A small network was shown many inputs. Here are its activations along a few directions, one row for each input.
Each table varies a few parts of the input and shows all the possible inputs, shuffled.
Descriptions start from the smaller parts, as in this example, which fits no table here: one of 2 separate values, together with either a single point or one of 9 places along a line or (one of 6 places along a line, together with one of 8 places around a ring).
Shared parts are said once, and a part with two or three values counts as separate values.

Other details of the inputs vary at random and push rows far along two fixed directions, the same in every table; ignore that.

Rows:
r1: [ 25  21   1  37  15  34 -50  -4  38  32 -15  44  70  16 -18]
r2: [ -2  32 -28  14 -34   4 -14 -24 -18 -20 -23 -13  52  29  27]
r3: [-14  20  -9 -11 -37   3  25 -11   7 -41  32 -45 -62 -13  64]
r4: [-27 -28  -8   6  25  -3  -9  24  -2  35 -33  18  75 -18 -36]
r5: [ 20   2   4 -17 -33  16  11   4 -27 -39   1 -14  39  43 -12]
r6: [ 22  19 -37 -44 -24  25   9  21 -47 -44 -20  -8   0  42  13]
r7: [ 20  27  12 -32   0  21   7   4  48 -14  42  -1 -71  -1  16]
r8: [-38 -16 -13 -30  14 -22  24   6   5  -4  20 -22 -62 -12   5]
r9: [ -1  -3   9  49  -6   2 -28 -34   5  13 -37  19  76   2 -17]
r10: [  1  -5  28  57  34  -3 -12 -22  19  35   4  26 -23 -41  27]
r11: [ 39 -20  23  12  14  14  -6   5 -21  11 -22  30  44  19 -54]
r12: [ 24   2 -21 -27 -15  23  -4  14 -37 -20 -30   2  12  31 -13]
r13: [  0  12 -19  -3 -38  18   8  -1 -12 -34 -26 -12  46  18   8]
r14: [ 19  55 -51 -34 -37  10 -21  45  27 -50 -30  -4  -5  55  12]
r15: [-26   1 -54 -56  -9   8  15  40 -32 -34 -13 -35  15  40   8]
r16: [ 42  -1  55   4  10 -28 -10  16  75  21  27  26 -49  -9 -27]
r17: [ -3  30 -12  22   6  -5  -5 -27  -3   5   5 -13 -64 -12  47]
r18: [  3  50 -54  -4 -18  21 -12   2 -48 -30 -31 -17   6  46  43]
r19: [-30 -24  -9   7  24  -8 -13  16  -5  30 -36  17  68 -16 -48]
r20: [ 19 -31  36  13  25   3  11   1  13  16  14  33 -36 -37  -1]
r21: [ -5  24 -23  19 -31  15 -15 -14 -13 -25 -22 -16  55  29  35]
r22: [ 12  35 -48 -26 -24  26   1  19 -48 -41 -25 -16   3  32  24]
r23: [ 13 -13   5  21 -23   5 -19 -18  -1   7 -27  12  72 -10 -35]
r24: [-12  -4 -25 -32   5  -5  16  21 -31 -11 -15 -25  25  48 -37]
r25: [-37 -27  18  15  30 -30  -7  -6  21  53  17   5 -17 -60 -18]
r26: [ 33 -11  44   2  13 -29 -19  19  85  18  18  46 -43 -34 -19]
r27: [ 10 -21  34  37  29   2   1  -6  19  27   9  29 -27 -54   7]
r28: [-29 -15 -15 -38  14 -27  21   9   0   3  33 -23 -53 -18  16]
r29: [ -5  -7  16 -11 -25  -2  32 -15  15 -26  25 -12 -49 -14  26]
r30: [  9 -19  12  28 -11   5 -14 -18   5   1 -31  21  73 -12 -37]
r31: [-14 -42  40   9  44 -30  21   4  20  46  33   4 -18 -30 -28]
r32: [-42  -6 -17  23  27  -5 -20  12  -6  42 -39  14  77   1 -12]
r33: [-16  42 -24  12  -3   4   8 -20 -11 -23   4 -27 -90   7  64]
r34: [ 12 -30  65  25   4 -13  19 -28  24  15  36  15 -15 -30 -17]
r35: [ 38  11 -10 -22  -9  20   7  14 -45 -19  -9   1  19  46 -16]
r36: [-35 -27  17  12  34 -33  -5   1  19  51  25  11 -10 -65  -8]
r37: [-38 -13  -9  25  31  -6 -30  16  -7  44 -30  16  83  -9 -11]
r38: [ 11   4  27 -11 -23 -15  26 -25  -3 -21  47 -18 -48  -2  12]
r39: [ 30 -22  32  11 -13  -2 -10 -18 -11   5  -8  15  64  12 -58]
r40: [ 12 -30  44   7  -3 -20   6 -27  22   6  33  17 -14 -48  -3]
r41: [ 17 -32  22   8 -11   5  -7 -14   2  -6 -25  28  65  -2 -46]
r42: [-21 -43  24  -3  35 -35   3  -2  20  43  22  10 -21 -50 -29]
r43: [ 40 -19  23   9  11  22   2  15 -24  11 -20  30  48  24 -41]
r44: [-59  38 -64 -19  -9   0  -3  11 -33 -16 -35 -35  13  48  22]
r45: [  4   7  -2   1   3  14   9   5  -2 -14  19 -10 -61 -26  46]
r46: [-15  26  -2  27 -22 -15   1 -47  16   0  15 -24 -42 -13  47]
r47: [-42  17 -60 -43 -14  10   7  39 -32 -27 -19 -38  20  31  21]
r48: [-46  27 -49  -9   4  -9 -15  13 -29  10 -27 -18  46  26  15]
r49: [ 21 -34  20   3 -15  12  -9   2  -3 -11 -15  24  73  -2 -28]
r50: [-38  -4 -14  23  24 -14 -33   0  -9  50 -37  11  73  -6 -30]
r51: [  7  28 -30  16   0  29 -21   9 -33 -17 -34  -2  32  29  33]
r52: [ 35   9 -11 -20 -14  20   4  10 -42 -15 -17  -7  12  49 -25]
r53: [  8  -4   3 -14   1   5  20  -3  -5 -19  13   1 -76  -8  15]
r54: [ 25 -40  42  15  29   2  -1   5  13  19  24  32 -29 -46   1]
r55: [ 10  21 -15 -30 -45  13  23  -8 -33 -56 -11 -30  10  59 -12]
r56: [-41  -2 -31 -46   0 -12  38  18   1 -19  25 -43 -77   4  35]
r57: [  6 -14  28  32  25  -2  -3 -13  12  17   5  24 -38 -49  -1]
r58: [ -3  45 -16  17 -10 -14 -26   4  68   2  17  10 -66  12  44]
r59: [-10  -8  35  60   5 -14  -6 -42  36  29  14  14  -3 -42  27]
r60: [ 34 -31  54  22  29   0   7   1   6  25  36  25 -31 -28 -11]
r61: [ 24  46   9 -40 -12  24  25   1  32 -27  54 -34 -95  34  24]
r62: [  4 -15  35  28  -4 -20  -1 -31  26  15  29   9  -8 -59  10]
r63: [  0  -5  13 -16 -30 -11  19 -27   9 -19  25 -17 -54 -16  14]
r64: [-13   8 -41 -51  -6   5  23  36 -38 -28   0 -44  15  57  -4]
r65: [  4  56 -19 -24 -12  27   8   1  42 -30  43 -22 -89   6  46]
r66: [ 26 -12   4  24  13  16 -27   3 -15  21 -37  31  55 -15 -38]
r67: [-17  -8  -1 -30  19 -31  29   5  -8   8  46 -30 -54   0   4]
r68: [  2 -30   7  -7  24 -17  -7  13 -16  35 -12   6  61  10 -70]
Description of these inputs: one of 4 places along a line, together with either one of 2 separate values or (one of 3 separate values, together with one of 5 places around a ring).
Question: Changing only the place on the line of 4 turns r31 into r4. The same change can be made to r64. Which row results?
Answer: r47
Question: Changing only the place on the line of 4 turns r66 into r12. The same change can be made to r23. Which row results?
Answer: r63
Question: A walk changes only the place on the ring of 5. It starts at r48 and steps to r50. List the rest of the walk in order.
Answer: r44, r32, r37
Question: Which other rows does r43 become when the choice among 3 separate values takes its other values? List them by row number.
Answer: r31, r34
Question: Which other rows does r61 become when the choice among 2 separate values takes its other values? List them by row number.
Answer: r16
Question: Which other rows does r19 become when the choice among 3 separate values takes its other values? List them by row number.
Answer: r30, r57
Question: Which other rows does r36 become when the place on the line of 4 takes its other values? List them by row number.
Answer: r28, r48, r67
Question: A walk changes only the place on the line of 4. It starts at r43 and steps to r20. List the rest of the walk in order.
Answer: r27, r10

Rows:
r69: [ 31  -8  50  43  19  -1 -16 -26  36  29  26  35 -13 -40  -2]
r70: [-16  16 -15 -34   3  -7  13  22  26  -8  26 -21 -60   3  19]
r71: [ 25   8 -21  -8 -13  21 -24  24 -13 -14 -48  22  73  34 -30]
r72: [  2 -45  44  20  31 -15   5 -12  11  33  19  25 -11 -49 -21]
r73: [ 23  -7  -9   0 -18  25  -6   2 -42 -18 -44   9  78  31 -32]
r74: [ 13  -5 -11  -8 -27  15  -8   2 -25 -17 -36   1  87  32 -39]
r75: [ -2  14 -13 -20  -5  -1   8  11  13 -17  18 -10 -61  -1  29]
r76: [-12   7  -3 -20 -15 -14  31  -8  -7 -20  25 -32 -63  10  20]
r77: [ 39 -40  40  46   7  19 -26 -15 -16  24 -40  55 124 -12 -57]
r78: [-38   1 -41   4  -6  -1 -18   3 -29   5 -49  -8 101  19 -16]
r79: [-23 -14  22  51  42 -17 -23 -15  30  55   1  28  -7 -57  11]
r80: [  8 -16 -19 -18 -11  14  -7  18 -37 -14 -40   8  81  27 -35]
r81: [-52  11 -29   3  -5 -16  13 -15 -12  -4   9 -34 -42 -23  55]
r82: [ 17 -33  54  42   4  -8  -1 -34  20  18  22  27   1 -56   2]
r83: [-30 -11  22  50  42 -29 -24 -12  40  60  10  21  -8 -49   9]
r84: [ 10  25  -7  -6 -19   7   6  -3  13 -27  15 -11 -59  -1  36]
r85: [ 22   2 -22 -13   1  26 -19  29 -20  -8 -47  21  68  40 -34]
r86: [ 13  30  -4  -9 -10   7   7  -7   8 -17  23 -16 -64   9  27]
r87: [-37  34 -30   6   9 -10  -3  -6   4  11  13 -27 -54  -6  51]
r88: [ 23  11 -17  -8  -6  15 -20  25 -10  -7 -44  17  70  51 -41]
r89: [-49  34 -32   0  -1 -17  -2  -4  23   4  11 -30 -50  -9  54]
r90: [-26   3 -40   9   3   6 -18   2 -48  11 -47  -7  93  23 -16]
r91: [-17  18 -45  12  -1  14 -35  19 -18   6 -60  10  88  20  -2]
r92: [ 50 -23  35  49  13  26 -42  -4   7  25 -44  67 116  -5 -52]
r93: [-28  30 -49 -63 -27   8  48  19 -38 -58  19 -65 -89  38  53]
r94: [ 14 -31  58  43  10 -14   4 -35  22  26  30  21  -6 -42  -4]
r95: [-49   9 -24   6   3 -11  16 -17 -17  -2   6 -33 -45 -17  49]
r96: [ 19 -14  47  35  22 -14 -11 -14  45  32  23  28 -27 -35 -11]
r97: [-29  36 -48 -62 -37  -2  49   8 -31 -61  27 -73 -98  52  56]
r98: [ -7  11 -15 -26   4  -1  11  24  12 -11  19 -13 -56  -3  26]
r99: [ 16 -11 -12  -9 -12  18  -4  10 -41 -14 -45  10  76  32 -39]
r100: [-28  -4  -8 -37  -3 -14  30  10   2 -12  32 -34 -52  -4  15]
r101: [-11  19 -13 -28  -6  -7  10   8  27 -14  26 -19 -66   6  23]
r102: [ 18  12 -21 -15 -14  14 -23  23  -1 -10 -42  16  75  42 -41]
r103: [ 25 -18  45  37  22  -2 -12 -15  34  28  14  36 -21 -43  -9]
r104: [ -25   61  -66  -74  -29    8   39   36  -14  -62   23  -71 -109   66
   65]
r105: [ 12 -36  49  33  10 -15   1 -26  18  22  20  23  -9 -57 -10]
r106: [  4  44 -70 -60 -20  34   1  50 -46 -44 -37 -29  33  85  -4]
r107: [  8 -32  46  20  24 -21   5 -21  11  35  28  17 -18 -43 -23]
r108: [ -1  27 -62 -58 -34  26  14  24 -68 -52 -34 -40  38  81  -5]
r109: [-56  14 -26   3   1 -23  17 -14 -10   1  14 -41 -47  -7  48]
r110: [ 16   0 -24 -19   8  26 -16  41 -21  -5 -44  18  70  37 -36]
r111: [ 18   4 -21 -15   2  16 -20  32 -11  -3 -41  16  71  51 -40]
r112: [ 25 -11  53  46  16  -7 -12 -23  46  27  25  34 -15 -35   1]
r113: [  9 -30  57  38   4 -15   1 -38  32  24  33  20  -2 -52  -4]
r114: [ -9 -43  44  12  25 -29   5 -13  30  36  31  16 -11 -51 -25]
r115: [  1  30  -8 -14 -22   0   8  -5  26 -24  24 -20 -65   7  30]
r116: [ -5   9   1 -11 -20  -7  28 -15  -7 -23  25 -33 -58   8  25]
r117: [ -8   3  -5 -19 -20  -8  25  -8 -10 -26  19 -24 -55  -6  26]
r118: [ 23   7 -23 -17   3  22 -23  28 -21  -1 -38  16  70  45 -40]
r119: [ 19 -14  41  23  29 -14 -12 -10  34  38  24  30 -28 -37 -19]
r120: [ 20  -9  50  41   9  -7 -16 -26  55  25  28  33 -11 -44   0]
r121: [ 29   2  -5   5 -22  26 -10  -7 -40 -17 -33   7  87  36 -24]
r122: [-10 -43  41  10  36 -25  11   3  18  39  29  12 -13 -39 -24]
r123: [ -8  25 -64 -63 -26  26  16  37 -67 -47 -32 -42  40  78  -7]
r124: [ -6 -45  37  11  30 -19   5   2  15  33  23  19  -6 -54 -20]
r125: [-17   8  -5 -27 -22 -15  28 -10   2 -22  27 -34 -59   1  20]
r126: [ 19 -21  42  28  28  -8 -10  -7  33  32  12  36 -23 -41 -16]
r127: [ 28 -14  48  45  10   0 -17 -23  41  19  18  39  -7 -49   7]
r128: [  2  11   1 -11 -15  -2  23 -19 -15 -19  26 -29 -55   2  22]
Question: What is each input in this table made of?
Answer: one of 2 separate values, together with one of 5 places around a ring, together with either a single point or one of 5 places along a line
Question: Changing only the choice among 2 separate values turns r72 into r85. The same change can be made to r95. Which row results?
Answer: r79
Question: Changing only the choice among 2 separate values turns r94 into r112. The same change can be made to r116. Which row results?
Answer: r96
Question: Which other rows does r107 become when the choice among 2 separate values takes its other values? List them by row number.
Answer: r119
Question: Which other rows does r119 become when the place on the line of 5 takes its other values? List them by row number.
Answer: r69, r86, r106, r118
Question: Which other rows does r80 become when the choice among 2 separate values takes its other values? List them by row number.
Answer: r75
